These are the activations of a small neural network, seen along a few directions. Each row is one input.
In each table, some parts of the input vary, and every possible input appears once, in random order.
A made-up example of a description, with smaller parts first: one of 4 places along a line, together with either a single point or one of 9 places along a line or (one of 2 separate values, together with one of 8 places around a ring).
Shared parts are said once, and a part with two or three values counts as separate values.

Other details of the inputs shift rows strongly along two fixed directions, in all tables alike. That doesn't count.

Table:
x1: [  1 -29  63   0 -62  29   9 -30 -36 -26  19 -24  27  17   9 -16]
x2: [-16  -6  22  22 -28  19  -2   7  -1  14  -9 -20   9  17  -1 -38]
x3: [ -9 -21  72 -31 -84  15   2 -36 -21 -23  13 -22  49   8   0 -18]
x4: [  5  18 -61  26  63 -13   4  33  21  32 -23  22 -44  -1  -3  11]
x5: [-10 -20  66 -31 -77  15  -2 -35 -16 -25  22 -23  42  -1  -1 -23]
x6: [-21  26 -12  37   2  10 -14  37  30  45 -25 -11 -32   6 -14 -46]
x7: [ 34 -49   9 -35   6  -3  35 -56 -53 -57  40  20  25  -5  19  56]
x8: [-24  41   5  18 -18   1 -28  37  39  36 -31 -14 -14   3 -16 -33]
x9: [  9  13 -55  28  67 -12   9  30  15  23 -16  19 -39  -8   6  18]
x10: [ 12  13 -60  18  74 -16  -3  21   7   6  -7  17 -28   0   0  25]
x11: [-22  42   0  14 -13  -4 -32  36  36  38 -34 -15 -13   9 -21 -35]
x12: [ 18  12 -60  17  74 -15   4  18   2   9  -9  22 -39   1  -1  30]
x13: [-23  41  -2  15 -13  -3 -28  37  37  41 -35 -13 -14   8 -20 -35]
x14: [-20  25  -2  42  -9  13 -12  39  27  43 -30 -12 -27  10  -9 -38]
x15: [ 16   5 -64  17  73 -17  15  21  11  11  -7  33 -39 -15  10  37]
x16: [ 12  27 -57 -10  65 -35  -7  20  24  10 -15  26 -22 -17  -3  37]
x17: [ 19  15 -68  15  78 -19   4  20   6  10  -9  30 -43  -1  -2  37]
x18: [ 23 -21 -31  -7  51 -13  25 -16 -16 -15  17  22  -7 -19  17  33]
x19: [-10 -22  67 -31 -78  17   1 -36 -17 -24  22 -21  42  -2   0 -24]
x20: [ 42 -70  -6 -44  25  -7  55 -67 -55 -64  57  35  25 -27  32  68]
x21: [-12   4  25  17 -32  21 -11   2  -2   9   1 -19  -7  14 -10 -36]
x22: [ 18 -12 -29  -3  43  -9  11 -10 -17 -19  13  16  -1  -1   8  35]
x23: [-16  29  -4  44  -8  17 -21  39  21  35 -25 -13 -36  21 -15 -35]
x24: [ 21 -37   7 -52   2 -16  19 -47 -31 -53  36  17  43 -17  18  53]
x25: [-17  14  27  -6 -39   6 -18   4  15  10  -4 -18   8   0 -11 -33]
x26: [-23  42  -4  12  -9  -3 -33  35  39  35 -24 -15 -18   0 -20 -39]
x27: [ 31  -4 -72   1  97 -31  24   4  -4  -2  -1  38 -27 -17  16  56]
x28: [  0 -30  64  -5 -64  27  10 -35 -40 -25  16 -24  31  23   5 -21]
x29: [ 11  26 -52  -7  61 -32  -8  20  26   5 -10  25 -22 -22   2  41]
x30: [ 28 -54  20 -27  -2   0  42 -51 -46 -49  38  15  31 -15  31  46]
x31: [  9  -5 -23 -26  26 -20   3  -9   0 -18  10  17  13 -14   5  35]
x32: [-16  -5  23  20 -30  19  -2   7   1  15  -9 -19   9  16  -2 -37]
x33: [ -8 -20  73 -27 -83  17   2 -32 -17 -26  16 -21  45   1   4 -14]
x34: [ -8 -19  72 -31 -82  14  -2 -34 -20 -24  13 -23  48   8  -1 -18]
x35: [-17  29 -10  41   6  15 -22  36  20  36 -20 -17 -38  17 -17 -45]
x36: [ 30  -1 -76   1  99 -33  24   6   0   1  -3  41 -29 -19  15  59]
x37: [ 41 -69 -19 -42  37 -10  54 -61 -53 -65  50  39  30 -20  32  79]
x38: [ 26 -37   8 -55   2 -15  25 -54 -31 -54  44  19  35 -28  18  52]
x39: [ -4 -40  67 -10 -75  28  22 -38 -35 -19  16 -19  38  15   7 -21]
x40: [-17  31   0  42  -9  14 -23  37  22  35 -26 -15 -31  18 -15 -34]
x41: [ 38 -20 -41 -14  68 -20  25 -22 -26 -35  24  33  -9 -18  21  71]
x42: [ 24 -12 -41 -38  54 -33  11 -19  -8 -33  20  31  13 -24  12  65]
x43: [-21  11  24  -3 -39   6 -19   8  13   9  -9 -18  18   8 -10 -28]
x44: [-23  42  -3  12  -9  -3 -33  35  39  35 -24 -15 -18   0 -20 -39]
x45: [ 27  14 -72 -22  89 -44   8   6  14 -13   3  43 -20 -34  11  74]
x46: [  5  19 -59  22  63 -11  -8  28  15  14 -12  17 -33   3  -7  18]
x47: [ 15  -3 -19 -29  25 -22   7 -13  -2 -15   6  20   8 -16   5  38]
x48: [  0 -32  62   2 -63  32  11 -29 -38 -26  20 -23  23  19   8 -17]
x49: [ 27 -37  13 -57  -2 -18  25 -53 -34 -54  34  19  41 -19  17  57]
x50: [-21  10  23  -2 -39   7 -16   8  13  10  -9 -17  17   8 -10 -29]
x51: [ -8 -42  57   0 -63  32  16 -29 -31 -18  16 -22  37  20   8 -29]
x52: [-15 -23  65 -26 -79  18  -2 -30 -17 -23  16 -24  51   8   0 -22]
x53: [-13  21 -21  35  11  12 -18  32  16  26 -19  -6 -28  21 -16 -26]
x54: [-23  20 -11  38  -3  12 -15  38  26  41 -28 -12 -19  16 -13 -41]
x55: [ -9 -23  72 -31 -85  16   5 -37 -21 -23  14 -21  49   7   0 -18]
x56: [-24  41  -6  14  -8  -1 -29  36  40  38 -25 -13 -19  -1 -20 -41]
x57: [ 25  -4 -40 -30  54 -32  14 -12   0 -24  13  34   0 -30  15  65]
x58: [  6  22 -57  -8  61 -30  -9  20  23   6  -8  22 -14 -16  -2  33]
x59: [-10   5  28  18 -31  18  -9   4  -6  10  -9 -20  -1  23  -8 -32]
x60: [-21  10  23  -2 -39   7 -17   8  13  10  -9 -17  17   8 -10 -28]
x61: [ 24 -35  21 -50 -11 -12  23 -49 -31 -54  35  16  39 -22  20  53]
x62: [-22  41   7  17 -18  -1 -32  37  38  33 -30 -16 -13   4 -16 -31]
x63: [-11  21 -10  39  11   6  -6  33  19  36 -27  -9 -25   7  -2 -27]
x64: [-10 -22  67 -31 -78  16   0 -35 -17 -24  22 -22  42  -2   0 -24]
x65: [-16  33  -8  40   6  11 -24  35  22  37 -22 -18 -34  15 -15 -45]
x66: [-17  30 -13  39   2  15 -23  37  24  37 -20 -12 -41  16 -20 -43]
x67: [-14  -3  21  23 -27  24  -9   7  -6   7  -5 -21   1  26  -9 -34]
x68: [ 39 -36 -47 -18  72 -21  43 -28 -31 -31  22  39  -5 -18  25  69]
x69: [-17  15  31  -1 -43   7 -14   8  15  10 -11 -15  10   2  -7 -24]
x70: [-17  34  -8  38   5  10 -25  36  24  37 -21 -17 -34  14 -16 -44]
x71: [-13  -2  26  18 -30  18   0   4   1  16  -4 -19  -1   7  -2 -41]
x72: [-19  22 -11  42   6  13 -11  38  25  45 -25 -14 -34  10 -11 -49]
Description of these inputs: one of 4 separate values, together with either one of 8 places along a line or (one of 2 separate values, together with one of 5 places around a ring).
Question: The inputs of x31 and x25 match in every part but the choice among 4 separate values. If x43 is changed in the same way as x31 into x25, which row does it become?
Answer: x38
Question: The inputs of x22 and x59 match in every part but the choice among 4 separate values. If x51 is changed in the same way as x22 into x59, which row does it become?
Answer: x68
Question: Start at x12 and move only the place on the ring of 5, one step at a time. The first step leads to x28. Which rows follow, in order?
Answer: x59, x7, x17
Question: Which other rows does x27 become when the choice among 2 separate values takes its other values? List them by row number.
Answer: x28
Question: Which other rows does x67 become when the choice among 4 separate values takes its other values? List them by row number.
Answer: x12, x35, x48
Question: Which other rows does x36 become when the choice among 4 separate values takes its other values? List them by row number.
Answer: x30, x32, x71

Table:
x73: [ 23 -25 -48   8  51  -4   9 -27 -29 -20  25  19 -15   6   0  47]
x74: [ -9   3 -89  22  68 -26 -12  17  38  19  -8  14 -22 -25   3  15]
x75: [-17   8  14 -21 -40  -1 -35 -22   3  -1  -2 -26  34  21 -17 -26]
x76: [-30  52  14  66 -37  21 -13  53  45  80 -71 -25 -51  21 -16 -81]
x77: [ 62 -55   7 -46  20 -15  59 -70 -58 -65  53  48   7 -36  37  88]
x78: [-17 -22  19  28 -15  35   6   0  -8   7  -3 -14   3  37 -13 -33]
x79: [-24  64   9  -8 -15  -8 -52  42  45  51 -31 -16 -20  -1 -31 -30]
x80: [-15  15   7  39  -7   6   1  36  12  30 -38  -4   6  23   5  -6]
x81: [-34 -28  72  -5 -97  30  10  -6   7   5   2 -28  44   0   9 -67]
x82: [-39   8  20  18 -46  25 -35  12  28  17   0 -43  13  20 -22 -66]
x83: [-29  59  41  56 -48  15 -55  51  35  49 -60 -38 -35  32 -23 -53]
x84: [-13  64 -98  35  85 -41 -19  71  80  68 -41  39 -62 -49   0   3]
x85: [  7 -75  29 -39 -36   9  42 -44 -32 -45  46   4  73 -20  18  17]
x86: [ 17 -25 -53 -13  94 -20  34 -25 -23 -43   2  33  17  16  26  79]
x87: [ 16   0 -67   1 107 -17  33  26  -4   0  11  27 -20 -12  -3  19]
x88: [ -3  12  23 -50 -34  -6 -15 -33 -17 -19  13 -14  27  16 -16   2]
x89: [ 19 -38 -27   3  31 -13  33 -24 -10  -8  15  22  -5 -25  36  28]
x90: [-21 -39  65  23 -85  45  21  -4 -22   5  -5 -35  34  33   2 -59]
x91: [  5 -59  74 -12 -75  36   8 -67 -56 -66  51 -17  32  25   1  -4]
x92: [ 10 -44  18 -52 -15 -12  20 -35 -15 -32  15  14  67  -5  17  26]
x93: [-31  21  78  34 -69  36 -33  26  -4  36 -12 -29 -27  23 -37 -70]
x94: [ 51 -77 -24 -45  75 -17  71 -45 -62 -50  58  47  34 -36  26  74]
x95: [ 11 -35  62 -26 -59  22  -9 -50 -64 -62  26  -5  43  31  10  25]
x96: [ -4  17   6  15  11   9 -25  20 -13  12  14  -5 -28   9 -26 -40]
x97: [ -6   4  -5 -16  -9  -3  -8 -15   5 -24  22 -14  -5 -20  -3  -5]
x98: [ 24 -36  34 -37 -14  13  24 -61 -59 -57  54  -5  13 -21  22  13]
x99: [-46  78  38  27 -63  14 -50  60  73  77 -55 -44 -10   8 -38 -79]
x100: [ 23 -26 -40 -51  39 -22   7 -37  -9 -36  17  28  42  -5  16  54]
x101: [ 12 -30  -5  -7   8   8  11 -38 -35 -25  41  -2   7   0   5   2]
x102: [-14 -30  41  33 -46  19  -3  19  -3  -7 -28 -24  35  37   6 -18]
x103: [ 13  20 -67   1  62 -21 -13   9   0  -5  22  29 -15 -26 -18  26]
x104: [ 14  25 -57  16  81 -27  28  22  14  45 -17  32 -49 -40   5  22]
x105: [-20  34  19 -16 -45 -11 -12  14  40  39 -35  -5   8  -3 -10 -23]
x106: [  0 -41  39   5 -43  17  43 -17 -18  -1   1 -10  13  21  22 -21]
x107: [  5   8  21 -11 -34   0  -2  -2  18   5   0   6   1 -37   2 -22]
x108: [ 22  36 -72  27  72 -30  -9  52  41  11 -36  26 -59   0   2  65]
x109: [ -2  29 -74 -13  78 -51  -1  17  48  37 -39  34  -9 -23  15  36]
x110: [ 26  27 -65 -40  87 -41 -21  -2  24 -32  -4  25 -16 -23   8  60]
x111: [ 14  11  36 -20 -39  12  -3  -7 -36 -31   8 -13  11  34  10   9]
x112: [-26  45 -21  50  12  15 -38  64  19  32 -25 -20 -15  49 -34 -13]
x113: [-12  -5  83   7 -88  32  -5 -17 -18  -7  20 -47   6  -2   0 -61]
x114: [ 16  51 -87  27 114 -24  -9  56  18  22 -15  32 -88  -1 -17  27]
x115: [  1  41 -25  28  29  -8  -7  38  33  40 -21  10 -53 -25   0 -26]
x116: [ 24 -31  23 -23 -17  -3  43 -37 -39 -29   5   7  26  -3  27  70]
x117: [ -3 -12  34 -13 -47   0 -16 -21   7 -21  24 -10   8 -25  -4  -4]
Question: The inputs of x107 and x99 match in every part but one. If x85 is changed in the same way as x107 into x99, which row does it become?
Answer: x92
Question: The inputs of x98 and x114 match in every part but one. If x104 is changed in the same way as x98 into x114, which row does it become?
Answer: x76
Question: Describe the family of inputs behind these rows.
Answer: one of 5 places around a ring, together with one of 9 places around a ring
Question: Which other rows does x102 become when the place on the ring of 9 takes its other values? List them by row number.
Answer: x80, x83, x86, x95, x108, x111, x112, x116
Question: Which other rows does x89 become when the place on the ring of 5 takes its other values? List them by row number.
Answer: x80, x81, x106, x109
